These are the activations of a small neural network, seen along a few directions. Each row is one input.
In each table, some parts of the input vary, and every possible input appears once, in random order.
A made-up example of a description, with smaller parts first: one of 5 places around a ring, together with either a single point or one of 9 places along a line or (one of 3 separate values, together with one of 6 places along a line).
Shared parts are said once, and a part with two or three values counts as separate values.
In the rows, 128 means zero.

Rows:
R1: [129 153 137  98  91 143 131 122 150  82 119 141 110 108 107]
R2: [ 89 145 112 148 127 132 123 109  82 130 122 151  90 139 152]
R3: [118 156 121 135 147 114 156 110 117  89  93 142 110 110 137]
R4: [ 87 141 103 109  99 125 101 124 117 133 152 143  92 124 133]
R5: [123 117 147 139 120 151  81  98 136 128 106 163  98 117 100]
R6: [117 148 145  93 160 119 144  87 138 106 127 131 149 110 130]
R7: [100 116 121 147 139 123  72  96 121 150 129 158  90 126 111]
R8: [ 66 106  93 133 117 145 108 116 120 129 144 146 136 156 127]
R9: [110 148 140 143 106 158 132 113  97 107 100 156  99 131 141]
R10: [102 141 112 142 154 107 148 116  94 112 123 154  96 126 147]
R11: [100 137 102 103 126 101 126 132 129 115 153 146  98 111 127]
R12: [245  89 141 176 145  96 127 218 143 224 135  41 162 143 133]
R13: [129 150 171  96 132 156 139  86 136  96 124 139 147 123 119]
R14: [ 86 138 140 107 139 135 108  88 101 146 158 139 129 140 145]
R15: [233 110 157 142 137 103 167 206 129 221 162  25 199 159 168]
R16: [109 143 130 103  78 151 110 127 131 111 129 148 101 116 121]
R17: [ 98 115  99 119 139 130 141 115 154  89 115 139 157 124 112]
R18: [143 128 152 134 133 143 102  94 156 100  96 158 107 110  86]
R19: [108 140 166 101 119 162 118  90 115 124 134 144 139 131 133]
R20: [234 119 135 179 129 101 176 229 102 201 129  34 163 154 177]
R21: [ 88 106 120 126  96 171 117 117 134 106 121 149 143 146 116]
R22: [ 79 102  92 128 145 121 132 124 132 111 145 150 142 141 121]
R23: [109 116 126 121 109 164 138 113 154  78 111 144 152 137 102]
R24: [232 115 125 142 100  97 158 244 139 206 159  26 164 138 156]
R25: [114 112 119 141 167  99  97 104 132 133 130 162  96 112 104]
R26: [213  81 115 165 122 120 162 238 142 201 154  31 208 166 154]
R27: [100 134 138 103 165 110 134  95 116 129 157 143 134 127 139]
R28: [117 151 110  95 119 107 134 124 151  92 123 134 113  95 118]
R29: [130 158 147 138 119 150 153 108 117  78  90 150 107 123 127]
R30: [132 126 125 132 162 108 106  96 155 111  99 152 111  96  94]
Q: Changing only one part turns R5 into R19. The same change can be made to R7. Which row results?
A: R14
Q: Describe the family of inputs behind these rows.
A: one of 5 separate values, together with either a single point or one of 5 places around a ring
Q: Which other rows agree with R4 in the choice among 5 separate values? List them by row number.
A: R1, R11, R16, R24, R28
Q: Which other rows does R20 become when the choice among 5 separate values takes its other values? List them by row number.
A: R12, R15, R24, R26

Rows:
R31: [127 159 168  81 143 149 150  61 169  40  88 160 142  94  90]
R32: [188 152 163 143 131 118 132 142 111 160 111  99 113 117 146]
R33: [163 149 162 131 113 142 167 151  96 140 131 102 138 143 164]
R34: [143 162 192  99 102 185 132  73 159  55  75 160 129 102  95]
R35: [168  99 150 130 101 155 110 153 155 158 140 101 160 146 110]
R36: [ 84  93 108 112 148 123  93 109 143 141 163 149 142 134 109]
R37: [148  95 130 113 141 119 128 144 167 146 151 104 174 133 109]
R38: [146 149 140 115 154 107 183 140 109 125 146 103 152 134 161]
R39: [ 98 148 141 129 118 144 136 114  75 136 143 146 104 148 163]
R40: [ 85 147 102 129 114 122 149 133  90 107 137 152  92 135 155]
R41: [123 106 135 161 141 131  75 108 119 158 120 151  97 133 108]
R42: [177 110 115 161 132 110 121 164 157 134 103 114 119 115 102]
R43: [106 101 113 143 180  97  93  97 132 146 132 155 111 120 110]
R44: [191 109 153 161 136 132 108 144 142 163 110 108 130 130 110]
R45: [ 88  96  91 129 102 135  91 137 146 125 145 151 116 133 101]
R46: [105 148 121 126 174  84 117  93 103 144 137 147  94 110 144]
R47: [131 123 103 122  89 144 159 172 140 114 127  95 165 140 140]
R48: [171 105 133 144 176  96 125 135 154 151 121 111 145 117 110]
R49: [ 81 147 119 115 157 108 151 102  88 121 158 148 119 138 161]
R50: [102  98 130 129 108 158  76 119 131 153 151 145 128 147 108]
R51: [125 122 121 108 133 129 161 142 139 129 147  90 190 144 145]
R52: [144 123 143 124  91 163 145 152 125 143 132  90 178 154 148]
R53: [ 79 123 120 122  98 166 114 116 105 141 143 135 143 159 146]
R54: [ 66 121  82 121  93 145 129 134 120 112 138 140 130 146 138]
R55: [132 161 150  99  98 165 148  90 172  26  70 165 118  88  84]
R56: [ 61 121  99 108 139 133 129 105 117 125 159 135 157 145 145]
R57: [154  99 111 129  97 134 124 173 170 130 134 107 148 131 102]
R58: [170 151 141 127 171  83 149 131 124 148 125 102 128 106 144]
R59: [175 152 123 142 128  98 145 162 125 131 105 105 101 104 138]
R60: [111 106  96 160 136 110  90 127 134 130 114 158  86 118 101]
R61: [122 150 143 142 136 119 101 104  90 157 123 142  79 122 144]
R62: [151 150 122 129 110 122 181 171 110 110 126 107 126 130 156]
R63: [110 150 103 141 132  98 114 124 105 127 117 148  67 109 136]
Q: Describe the family of inputs behind these rows.
A: one of 3 separate values, together with either a single point or (one of 2 separate values, together with one of 5 places around a ring)
Q: Changing only the choice among 3 separate values turns R63 into R46. The same change can be made to R45. Which row results?
A: R36
Q: Which other rows agree with R61 in the choice among 3 separate values? List them by row number.
A: R32, R33, R34, R35, R39, R41, R44, R50, R52, R53
Q: Which other rows does R51 become when the choice among 3 separate values takes its other values? List them by row number.
A: R47, R52
Q: Which other rows does R47 become when the choice among 2 separate values takes its other values? List them by row number.
A: R54

Rows:
R64: [196 141 143 156 147  94 138 160 119 157 111 102 103 111 138]
R65: [154  91 126 137  98 154 119 170 151 158 142  92 173 155 119]
R66: [163 160 149 123 136 113 175 148  98 143 135  91 140 133 172]
R67: [ 73  94 106 124 104 156  84 114 137 134 148 155 132 147 108]
R68: [134 129 116 115 101 139 172 171 124 130 147  85 176 150 159]
R69: [153 163 179  90 103 176 151  81 183  24  64 156 137  88  79]
R70: [ 81 161 128 118 147 119 142  91  80 116 136 155 101 129 162]
R71: [103  99 111 138 157 110  72 100 146 142 132 160 104 116  92]
R72: [114 145 120 149 155  98 103 101 103 132 112 162  63 108 128]
R73: [184  93 132 151 150 107 110 157 161 167 125 100 146 124 103]
R74: [ 54 131  97 106 110 142 140 115 107 103 155 150 133 147 146]
Q: Describe the family of inputs behind these rows.
A: either a single point or (one of 2 separate values, together with one of 5 places around a ring)
